Each row below holds a small network's activations on one input, seen along a few directions.
In each table, some parts of the input vary, and every possible input appears once, in random order.
A made-up example of a description, with smaller parts first: one of 3 separate values, together with either a single point or one of 9 places along a line or (one of 4 places along a line, together with one of 8 places around a ring).
Shared parts are said once, and a part with two or three values counts as separate values.
In the rows, 128 means zero.

Other details of the inputs vary at random and push rows far along two fixed directions, the same in every table; ignore that.

Rows:
x1: [126 203  82 109  60  80 112  76 133 168 142  85 106]
x2: [132  92 192 151 196 148 146 146 125  93 135 146 159]
x3: [124  60 118 120 112 144 151 111 162 131 151 177 126]
x4: [113  66 122 117 112 120 167  97 162 110 140 149 114]
x5: [166 128 223 148 203 175 139 194  91 103  97 106 136]
x6: [114 172  62 128  93  78 117 115 131 135 124 104 126]
x7: [134 104 180 137 160 163 136 110 121 102 110 146 136]
x8: [135 117 124 118 141 121 141 118 102 118 116 122 113]
x9: [103  52 141 127 138 139 167  99 152 118 149 136 105]
x10: [102  53 112 127 110 151 141  91 167 148 161 163 116]
x11: [133 191 127 132 102 121  70 171 126 120 118  69 137]
x12: [146 104 145 123 188 145 141 156 104 141 133 156 132]
x13: [131 198 109 134 102 108 109 176 108 123 119  78  99]
x14: [136 122 123 132 118 137 124 123 112 141 125 160 118]
x15: [119  63 105 118 127 148 140  69 139 144 139 179 122]
x16: [132 207 128 141 102 131  79 165 126 117 111  78 128]
x17: [ 95 180  56 124  60  65 106 112 140 132 127 114 123]
x18: [174 137 154 146 202 142 138 211  76 126 136 128 146]
x19: [105 170  89 109  53 112 104  10 186 158 144 118 134]
x20: [162 139 164 144 187 135 136 221  76 120 140 138 145]
x21: [147 191 108 135  96 120  92 183 100 159 105 107 115]
x22: [ 88  65 134 123 116 135 142  71 184 116 132 160 159]
x23: [160 134 186 142 181 138 156 198  79 115 102  99 106]
x24: [143  90 180 150 209 157 150 134 126  99 130 136 161]
x25: [ 71 131  47 104  38  77 128  71 173 139 128 135 127]
x26: [104  78 124 126 116 124 162  62 142 122 126 163 101]
x27: [137 185  96 117  95 106  99 202 102 143 121 115 148]
x28: [101  80 139 119 159 146 136  60 166 122 125 161 145]
x29: [132 122 130 140 132 155 129 154 126 140 143 138 111]
x30: [148 191 126 124  94 110  77 176 131 108 109  85 147]
x31: [119  64 155 123 158 165 143  63 145 108 121 157 141]
x32: [168 211 121 121 107 114 100 150  91 176 145  91 124]
x33: [122 124 123 114 158 111 146 125 117 130 121 127 118]
Description of these inputs: one of 3 separate values, together with either a single point or one of 10 places around a ring.
Q: Changing only the choice among 3 separate values turns x7 into x26. The same change can be made to x2. Which row results?
A: x17
Q: Start at x3 and move only the place on the ring of 10, one step at a time. The first step leads to x10. Which rows follow, in order?
A: x29, x21, x14, x15, x12, x18, x20, x27
Q: Which other rows does x6 become when the choice among 3 separate values takes its other values? List them by row number.
A: x18, x24

Rows:
x34: [133 186 149 132 125 123  95 155 124  96  97  65 133]
x35: [ 92  39 126 131 116 125 197  29 171 138 161 183 100]
x36: [105  35 136 122 148 161 169  24 165 150 143 183 103]
x37: [ 88  83  56 109  86  98 148  87 154 149 142 152 105]
x38: [128 159 116 126 125 127  95 109 143 133 135 114 156]
x39: [156 137 182 126 185 130 146 123 108 107 128 115 149]
x40: [146 237  73 119  46 110  48 157 110 166 108 101 127]
x41: [118 167 134 135 103 131  85 138 145  99 107  86 136]
x42: [125 163 149 131  97 136  85 155 143 102 102 100 148]
x43: [154 126 119 124 152 123 137 216  87 128 134 123 119]
x44: [166  63 234 140 239 189 167 162 113 107 142 155 172]
x45: [ 58  82  49 139  88 102 119  43 185 123 118 200 147]
x46: [141 196 157 130 121 112 106 161 109  91  87  61 132]
x47: [137 231  75 111  58  86  80 117  99 158 101  91 107]
x48: [138  62 148 117 176 124 195 154  96 115 139 153 113]
x49: [151  62 209 150 228 168 200 171  94 119 150 140 111]
x50: [155 130 122 121 140 120 128 228  89 128 132 133 132]
x51: [ 93 160  25 115  20 108  74  34 175 178 132 142 107]
x52: [137 166 111 143 115 122 116 170 114 142 141 111 113]
x53: [178 159 181 148 167 145 132 245  74 126 136 115 130]
x54: [ 91  45 135 122 152 147 164   8 189 132 152 167 147]
Q: What do these inputs look like to the network?
A: either a single point or (one of 4 places along a line, together with one of 5 places along a line)

Rows:
x55: [127 178  54 110  58  98  76 160 141 142 154 127 148]
x56: [125 142  86  95  84  98 138 115 100 145 122 131  81]
x57: [132 120 205 152 148 163 131 154 135  99 103 117 135]
x58: [116 105 125 125 117 136 167   8 184 166 154 145 124]
x59: [159 102 175 129 197 167 136 240 103 126 139 133 144]
x60: [154  94 162 148 203 140 161 229  87  84 127 111 116]
x61: [113 151  83 138  79 159  79  22 161 165 128 148 107]
x62: [108  94 150 121 132 158 106  99 184 129 133 138 153]
x63: [ 87  13 121 127 102 164 162  90 182 137 145 187 127]
x64: [190 219 125 132 141  98 123 215  63 173 134  83 113]
x65: [132 202 136 126  82 132  56 181 123 120  94  68 150]
x66: [154 162 164 151 135 138 130 248  89 117 108 111 120]
x67: [161 112 143 150 172 181 123 157  80 161 142 160  98]
x68: [163  68 206 150 198 159 186 213  94  81 130 148 111]
x69: [ 92  91  99 126 151 115 155 126 137 131 125 178 129]
x70: [156 220 116 128 108 109  64 161 106 117 104  97 179]
x71: [108 205  85 131  79  87  66  97 130 131 107 115 163]
x72: [150  81 199 126 191 170 134 135 138  93 152 143 169]
x73: [154 190 183 127 170 128 140 175  68 111 122  52 124]
x74: [121 191  62 125  69  69 111 135 128 168 166  95 103]
x75: [ 66  55 134 130 155 135 154  25 189 116 122 184 143]
x76: [108  62  83 122 104 129 147  81 161 140 151 201 157]
x77: [169  89 202 116 198 163 172  95 101 131 118 130 120]
x78: [109  85 106 133 135 118 146 115 121 135 141 186 146]
x79: [107  73  88 126 141 115 159 127 141 112 118 154 127]
x80: [ 84 168  58 131  50  82  75  73 180 108 111  84 123]
x81: [ 90  44 157 138 110 146 158  32 198  90 130 165 120]
x82: [173 156 121 107 131 102 128 166  67 165 115 113  99]
x83: [119 218  94 124  75  86 100  90 149 147 150  70 123]
x84: [109  84 118 121 129 115 177 107 116 143 157 131  95]
x85: [133 112 161 136 188 133 136 143 121  83  95 107 149]
x86: [124 210  94  93  63  99 100  81 119 130 101  86 101]
Q: Changing only one part turns x69 into x75. The same change can be made to x78. Which row results?
A: x71
Q: What do these inputs look like to the network?
A: one of 2 separate values, together with either a single point or one of 5 places around a ring or one of 10 places around a ring
Q: Which other rows does x73 become when the choice among 2 separate values takes its other values? List them by row number.
A: x84
Q: Which other rows does x79 become when the choice among 2 separate values takes its other values? List them by row number.
A: x85

Rows:
x87: [114  69 184 133 160 166 141 101 156 102 119 145 139]
x88: [103 164  87 113  79 102 106  47 156 149 129 120 134]
x89: [123  71 155 139 169 135 179 129 134 118 150 138 113]
x90: [145 154 143 117 132 131 113 121 121 126 122  96 133]
x91: [145 163 132 122 154 101 142 180  83 123 125 103 125]
x92: [172 121 163 125 180 153 130 200  86 130 136 124 138]
x93: [148 125 164 143 179 121 169 176  91 121 132 120 118]
x94: [149 151 146 142 151 140 107 211 109 109 118 123 161]
x95: [127  79 138 140 152 152 148 119 144 144 157 160 129]
x96: [110 145 105 131 122 126 101  75 142 125 111 121 127]
x97: [138 109 179 134 161 163 146 108 125 123 136 122 115]
x98: [128 176 107 131  95 125  75 187 119 130 105 110 144]
x99: [105 119 119 133 107 129 128  51 173 140 142 127 124]
x100: [125 174 131 132 110 120  91 133 147 105 110 103 153]
x101: [143 171 104 118  99 101 120 167 104 129 118  90 103]
x102: [135 103 156 124 140 146 153  70 132 134 125 142 121]
x103: [131 165  86 120  98 114  93 146 127 152 142 117 137]
x104: [128  99 168 139 171 139 151 183 122  91 116 123 135]
x105: [120  97  92 119  88 135 123  88 155 157 145 160 117]
x106: [102  77 117 129 112 122 174  75 145 138 141 160  96]
x107: [124 169  83 107  91  83 124 130 112 138 118 110 115]
x108: [115 142  61 115  55 108 106  80 148 171 133 157 116]
x109: [127  76 137 122 140 127 180 103 124 129 131 154 103]
x110: [122 196  78 122  67  91 102 152 115 139 125  86  96]
x111: [105 114 130 128 102 128 110  80 170 103 123 140 153]
x112: [161 179 121 140 168 135  90 214  73 127 108 113 135]
x113: [ 81  79  76 113  85 102 151  51 180 137 152 145 115]
x114: [135 203  77 133  82  96  87 153 116 165 130 118 130]
x115: [113  41 137 115 149 135 181  91 149 120 146 153 113]
x116: [147  90 182 128 167 164 155 100 128 120 130 129 120]
x117: [122 139 125 132 117 108 118 170 122  92 115 118 146]
x118: [115 178  96 116  84 108  92  84 151 140 130  94 134]
x119: [128 197 128 130 105 118  79 152 137 113 101  87 145]
x120: [105 123 117 133 104 122 135  40 165 147 136 139 126]
x121: [147 198 139 132 116 125 107 134  99 139 113  93 118]
x122: [124  62 154 139 201 145 172 139 109  98 122 149 114]
x123: [117  95 137 114 130 136 147  45 149 136 131 148 131]
x124: [163 100 182 142 187 167 156 176  86 137 139 155 121]
x125: [115  78 119 129 116 154 140  93 151 151 156 168 112]
x126: [119  71 163 140 168 138 164 151 140  86 127 144 142]
x127: [157 120 175 143 177 155 122 213  96  96 123 138 166]
x128: [109 151 109 128  95 108 104 165 129 111 102 104 126]
x129: [156 122 178 144 187 162 127 221 101 106 117 128 154]
x130: [150 208  95 120 113 103  89 183  89 153 127 109 141]
x131: [112  96  87 111  97 122 131  73 151 160 144 175 129]
Q: Changing only one part turns x104 into x119. The same change can be made to x101. Which row results?
A: x116
Q: What do these inputs look like to the network?
A: one of 3 separate values, together with either a single point or one of 4 places along a line or (one of 2 separate values, together with one of 5 places around a ring)
Q: Which other rows does x109 become when the place on the ring of 5 takes its other values? List them by row number.
A: x91, x93, x106, x107
Q: Which other rows does x96 become when the choice among 3 separate values takes its other values? List them by row number.
A: x112, x122
Q: Which other rows does x129 become when the place on the line of 4 takes its other values? List them by row number.
A: x94, x98, x127
Q: Which other rows does x111 become when the place on the line of 4 takes its other values? List them by row number.
A: x87, x100, x119

Rows:
x132: [118 120 129 130 128 138 115 101 177 116 148 138 159]
x133: [144 136  92 129 101 124  98 169 130 144 139 121 131]
x134: [126 167 125 135 114 134  99 144 162 125 129 107 153]
x135: [146 119 165 118 168 141 151 223  79 113 107 126 104]
x136: [159 178 157 146 151 118 123 187  97  87  88  95 123]
x137: [ 93  75 129 114 146 118 151  68 165 108 135 146 151]
x138: [ 92  71 144 142 109 167 131  82 173 113 141 148 131]
x139: [ 96 134 111 128  70 129 123  56 156 140 140 107 100]
x140: [127  49 141 132 176 126 192 135 108 105 156 178 129]
x141: [145 187 106 121 103 109 113 165 105 175 119  99 104]
x142: [124 222  56 129 106 108  67 101 101 164 105 104 105]
x143: [101 123  84 134  85 114 115 106 163 165 140 162 139]
x144: [129 139 171 148 153 155 111 178 124 114 127  99 151]
x145: [131 156 116 108 111 112 115 125 122 113  88 110 146]
x146: [127 219  96 105  87  85  79 100 127 148 129  79 140]
x147: [ 84 126  51 132 119 115 105  67 138 134 106 153 115]
x148: [152 103 213 151 186 158 155 129 107 105 134 120 104]
x149: [ 96  86 148 134 129 145 154  58 162 141 151 122 117]
x150: [179 140 158 124 158 158 113 241  73 109 130 111 123]
x151: [158 141 172 143 144 152 112 161 107 109  97 123 157]
x152: [148 211 122 118 120 105 100 130 127 132 140  78 134]
x153: [157 151 177 105 167 134 115 133  90 124 120  97 138]
x154: [ 68  80 102 131  81 125 142  58 180 111 131 134 111]
x155: [141 100 102 120 118 127 146 107 132 159 154 130 102]
x156: [ 98  67 112 131 137 114 171 107 151 145 136 173 123]
x157: [143 144  90 136 110 114 105 161 124 144 148 128 143]
x158: [102 120 108 105  88 126  84  71 166 128 122 141 158]
x159: [114 155 125 146 105 103 109 136 131  96 109 103 113]
x160: [130 196 107 123 122  93 103 161 133 105 122  83 147]
x161: [139 135 160 109 167 121 118 161  96  96 104 102 151]
x162: [ 93  78 128 130 137 130 164  82 188 111 137 138 134]
x163: [164  55 170 138 206 153 194 132 102 139 167 152 119]
x164: [139  50 196 141 192 157 184 120 118  88 103 152 141]
x165: [164 136 177 117 166 156 153 194  72 139 123 118  94]
x166: [105  84  84 129  89 119 138  81 154 135 168 184 141]
x167: [134 179 128 125 118 120 122 114 145 141 137  88 125]
x168: [110 173 106 147  65 117  70 114 157 118 118 116 128]
x169: [174 173 165 138 181 126 146 208  65 157 127 104 122]
x170: [168 155 177 134 151 140 134 134  91 125 103 104 129]
x171: [117  82 144 146 117 156 133  69 179 110 122 171 132]
x172: [124 189  76 127  65 107  73 171 135 166 115 114 130]
x173: [156 140 156 152 214 175 100 185  76 116 107 138 139]
x174: [169 131 140 112 141 143 142 172  81 130 141 111  92]
x175: [127  97 149 136 123 142 156  42 161 127 128 151 103]
x176: [129 174  46 116  70  76  94 170 124 143 122  97 112]
x177: [ 71 119  95 132  84 107 125  87 173 124 127 108 128]
x178: [ 89  95 101 132  89 123 141  82 159 148 151 195 141]
x179: [131 143 139 132 154 107 156 191  81 120 124 145 131]
x180: [131 173 114 125 110 104 140 132  96 159 138 136 119]
x181: [111  47 103 109 118 131 162 112 143 116 141 164  97]
x182: [114 186  63 118  70  80  97 172 126 157 104 105 112]
x183: [150 172 132 105 111 126 113  97 115 141 104 106 133]
x184: [157  64 172 133 196 150 200 127  88 125 170 165 122]
x185: [114  56  97 129 138 111 168 106 146 131 153 164 124]
x186: [127 112 134 116 112 150 112  90 153 124 107 149 158]
x187: [131 101 174 126 176 152 125 128 139 109 137 140 170]
x188: [130  83 161 124 144 169 141 165 122 129 129 162 119]
Q: Changing only one part turns x133 into x155. The same change can be made to x151. Which row results?
A: x170
Q: Changing only one part turns x181 into x150. The same change can be made to x140. Which row results?
A: x166
Q: What do these inputs look like to the network?
A: one of 3 separate values, together with either a single point or (one of 2 separate values, together with one of 4 places along a line) or one of 10 places around a ring
Q: Start at x135 and move only the place on the line of 4, one step at a time. The first step leads to x182. Which rows follow, in order?
A: x156, x179
Q: Which other rows does x184 become when the place on the line of 4 takes its other values? List them by row number.
A: x155, x163, x174
